A small network was trained on made-up records. Each row is its average activation on records with the value named, seen along a few directions.
Related values have similar rows: they may be neighbours, one step apart, or belong to one group.

Other fields shift rows strongly along one fixed direction, in all tables alike. That doesn't count.

Field T:
t6: +0.74; +0.85; -2.03; +1.84; +3.83; -0.95; +0.08; +0.99; -3.70; +1.23; -0.76; -0.48; -4.99; +0.06; +4.00; +2.94; -0.13; -0.75; -1.63
t8: +0.30; -2.15; +2.44; -3.41; -5.06; +1.14; -2.22; -1.19; +3.21; -2.07; +0.73; +0.09; +4.11; -0.26; -1.99; -1.00; -0.53; -0.82; -0.26
t3: -0.41; +0.53; +1.00; -2.82; +0.25; +0.26; -0.32; +0.38; +0.26; -1.84; +1.14; +1.51; +0.15; -0.68; +1.44; -0.23; +0.26; +1.74; +0.90
t7: -0.05; -0.50; -0.05; +0.72; -1.46; -0.12; +0.15; -0.44; +1.39; +0.67; -0.20; -0.65; +1.86; +0.30; -2.59; -1.00; -0.05; -0.76; +0.31
t5: -1.27; -0.31; +1.50; -1.82; -1.17; +0.15; +0.14; +0.01; +0.38; -1.37; +0.72; +1.74; +1.36; -1.08; -1.81; -0.39; +0.69; +0.94; +1.04
t9: +0.90; -0.13; -3.12; +4.86; +1.60; -1.53; +0.67; -0.03; -2.09; +3.60; -1.89; -2.75; -2.37; +0.71; -0.27; +1.78; -0.53; -4.03; -1.74
t2: +1.03; +1.75; -2.57; +2.53; +4.27; -0.75; +0.74; +0.68; -2.80; +1.58; -0.90; -1.05; -4.11; +0.79; +4.39; +1.53; -0.39; +0.05; -0.87
t1: -0.82; -2.25; +4.07; -6.41; -7.28; +2.61; -2.02; -2.04; +4.85; -4.32; +2.05; +1.62; +7.49; -1.11; -2.73; -2.89; -0.34; +1.04; +1.57
t10: +0.37; +0.77; +0.59; -0.52; +1.06; +0.07; -0.10; +0.58; +0.85; -0.44; +0.29; +0.47; -0.41; +1.00; +0.44; -0.75; +0.30; +2.89; +0.43
t4: -0.81; +1.45; -1.82; +5.03; +3.96; -0.90; +2.89; +1.06; -2.34; +2.97; -1.19; -0.50; -3.08; +0.28; -0.88; +0.01; +0.71; -0.30; +0.25
Each value of T is a pair of two hidden parts, and every pair occurs once (2 first parts, 5 second parts).
Changing only the second part turns t10 into t4. t3 has the same second part as t10; what does that change turn t3 into? -> t5
Changing only the second part turns t6 into t1. t2 has the same second part as t6; what does that change turn t2 into? -> t7

Field P:
p1: -1.01; +0.23; -1.17; +5.24; +3.30; -1.45; +2.00; +1.11; -2.68; +2.98; -1.85; -1.08; -3.30; -0.33; -2.81; +1.48; +0.78; -2.27; -1.04
p7: +1.14; +0.79; -0.19; +0.70; +0.83; +0.48; -0.19; +0.33; +1.64; +0.24; -0.09; -0.25; +0.20; +1.33; -0.02; -1.53; -0.21; +2.37; +0.14
p10: +0.82; -0.39; -4.10; +7.03; +3.21; -3.07; +0.69; +0.69; -4.19; +4.93; -3.05; -3.18; -4.51; -0.20; -2.10; +4.18; -0.07; -6.36; -2.96
p3: -1.37; +1.61; -1.26; +2.50; +3.68; -1.32; +2.37; +1.40; -1.97; +1.57; -0.18; +0.96; -2.68; -0.37; -0.81; +0.00; +0.97; +0.92; +1.06
p8: +1.34; +0.66; -2.18; +1.90; +3.86; -1.75; -0.61; +1.06; -3.19; +1.59; -1.12; -1.55; -5.09; +0.63; +3.71; +3.44; -0.31; -1.50; -2.19
p6: -0.68; -2.28; +2.59; -2.88; -5.52; +1.02; -1.19; -1.22; +2.64; -1.77; +0.78; +0.86; +4.80; -1.37; -3.97; -1.08; +0.11; -1.77; +0.52
p4: -1.59; -0.18; +3.02; -6.68; -3.18; +1.83; -0.49; -0.75; +2.30; -4.14; +2.95; +3.07; +3.56; -0.27; +1.42; -2.28; +0.38; +4.86; +2.69
p5: +0.79; -0.87; +2.05; -1.61; -4.24; +2.42; -0.84; -1.56; +4.15; -1.61; +0.32; -0.42; +5.51; -0.19; -1.97; -3.16; -0.69; -0.35; +0.71
p9: +0.83; +0.70; -0.16; -2.13; -0.86; +1.18; -0.40; -0.65; +1.33; -1.12; +1.10; +0.40; +1.16; +1.06; +3.53; -1.65; -0.73; +2.35; +0.92
p2: -0.26; -0.27; +1.40; -4.06; -1.06; +0.66; -1.33; -0.41; -0.03; -2.66; +1.15; +1.21; +0.36; -0.29; +3.02; +0.60; -0.22; +1.75; +0.16
Each value of P is a pair of two hidden parts, and every pair occurs once (2 first parts, 5 second parts).
Changing only the second part turns p3 into p4. p7 has the same second part as p3; what does that change turn p7 into? -> p9
Changing only the second part turns p6 into p1. p10 has the same second part as p6; what does that change turn p10 into? -> p5
